Each row has a name. Each piece below is followed by the name of the row it came from, unless a question asks for something else. Each question is about the rows just above it.

[126 125 103 145  55]  j327
[126 103  55 146 125]  j523
[103 126 146 126  55]  j55
Which row holds these entries in another order? [ 55 126 126 103 146] => j55
Which row holds these entries in another order? [103 145  55 126 125] => j327
Among the named rows, does one hold [126 146 126] next to each other, in this order? => yes
The entry that follows [145]: => [55]
Put [ 55 126 146 126 103] back in order: which row is it? => j55
q: [126 103  55 146 125] => j523

[118 169  57  78  52 171  51  52 102  72 107  73 120  79  71 131  99 108
 171 244  73 128 110 138 189 141 124 121  77  93  62  90  96 108  93 194
 136  88] = j242
[ 76 165 209  31  98  37  92 123  92  29 213 187 196 124 145 168 143  40
 173 108 105 166  84  91  97  30  88 105 129 158 135 148 129 138  40  74
 175  99] = j459
[142 143  16  79  46 122  94  71 140  51 155  51 180  57  53 131 129 115
 143 194  94 110  92 140 172 180 104 152  31  97 116  92  64  79 123 174
 134 130] = j985
[104 117 122 131 122  92 123 107 141 150 154 113 141 106 148  87 151 127
 104  80 114 123 121 127  98 107 110 143 136  98 128 124 114 107 148 105
  82 151] = j212
[145  84 158  97 173 123 148 108  30  92  37 209  40 213  92 175  40  98
 143 165 129 129  74  91 168  98 138  29 105 196 124 135  88 187  76 105
 166  31] = j604
[166  31 145  84 158  97 173 123 148 108  30  92  37 209  40 213  92 175
  40  98 143 165 129 129  74  91 168  98 138  29 105 196 124 135  88 187
  76 105] is which row reordered? => j604
Put [ 78 131 171 102  71  99 171  93 107 136 244  79  52  73  88 138  90  96
 118 128 121  73  72 194  77  52 124 108 169  51 189 110  93 120 108  57
  62 141] back in order: which row is it? => j242
Right after [96] comes => [108]
Is [145 168] printed in one of the named rows, side by side and in this order? => yes
Does one of the named rows hold [148 107 114 124 128] side by side, in this order? => no

[181  99  86 128 163  60 121 155 127 132 120 135  73 123 100 118 194  85
 167 151 133  77 188 224 202 152 116  82  95 183  98 150  73 148 147 131
  97 142  99 137 131 103 196 135 140 129 141 147 159 150  83  94 116 146
 118 121 117] -> j471
[160 104 129 138  45 128 117 144 155 150 137  86  66 123  84 148 154 137
 132 162 163 139 202 138 120 130 154 129 161 154  77  94 120  82 184 145
  27 155 121  91 121 131  97  69 106  65 174 143 175 169  66  91 146 119
 148 148  98] -> j508
[ 86 147  99  77 196 188 117  95  85 224 100  73 150 194 120 163 127 116
 103 155 137  94  99 132  73 146 132 135 133 135 121 147 141 140 116  83
 123 202  82 118 183 128 118  60 181 149 121  97  98 152 142 167 148 150
 159 129 131] -> j746
Put [ 60  73  73  77  82  83  85  86  94  95  97  98  99  99 100 103 116 116
 117 118 118 120 121 121 123 127 128 129 131 131 132 133 135 135 137 140
 141 142 146 147 147 148 150 150 151 152 155 159 163 167 181 183 188 194
 196 202 224] back in order: which row is it? => j471
q: [160 104 129 138  45 128 117 144 155 150 137  86  66 123  84 148 154 137
 132 162 163 139 202 138 120 130 154 129 161 154  77  94 120  82 184 145
  27 155 121  91 121 131  97  69 106  65 174 143 175 169  66  91 146 119
 148 148  98] => j508
Which row holds [181  99  86 128 163  60 121 155 127 132 120 135  73 123 100 118 194  85
 167 151 133  77 188 224 202 152 116  82  95 183  98 150  73 148 147 131
  97 142  99 137 131 103 196 135 140 129 141 147 159 150  83  94 116 146
 118 121 117]? => j471
Right after [162] comes => [163]
Put [116 121 118 224  60  77 116 135 118 155 147 137  73 103 117 127  73 129
 150 147 128  83 140 123  99 142 133  97 141 188  99  85 132  95 132 167
 152 148  86 149 150  94 202  98 146 120 181 194 135  82 131 183 163 121
 196 100 159] back in order: which row is it? => j746

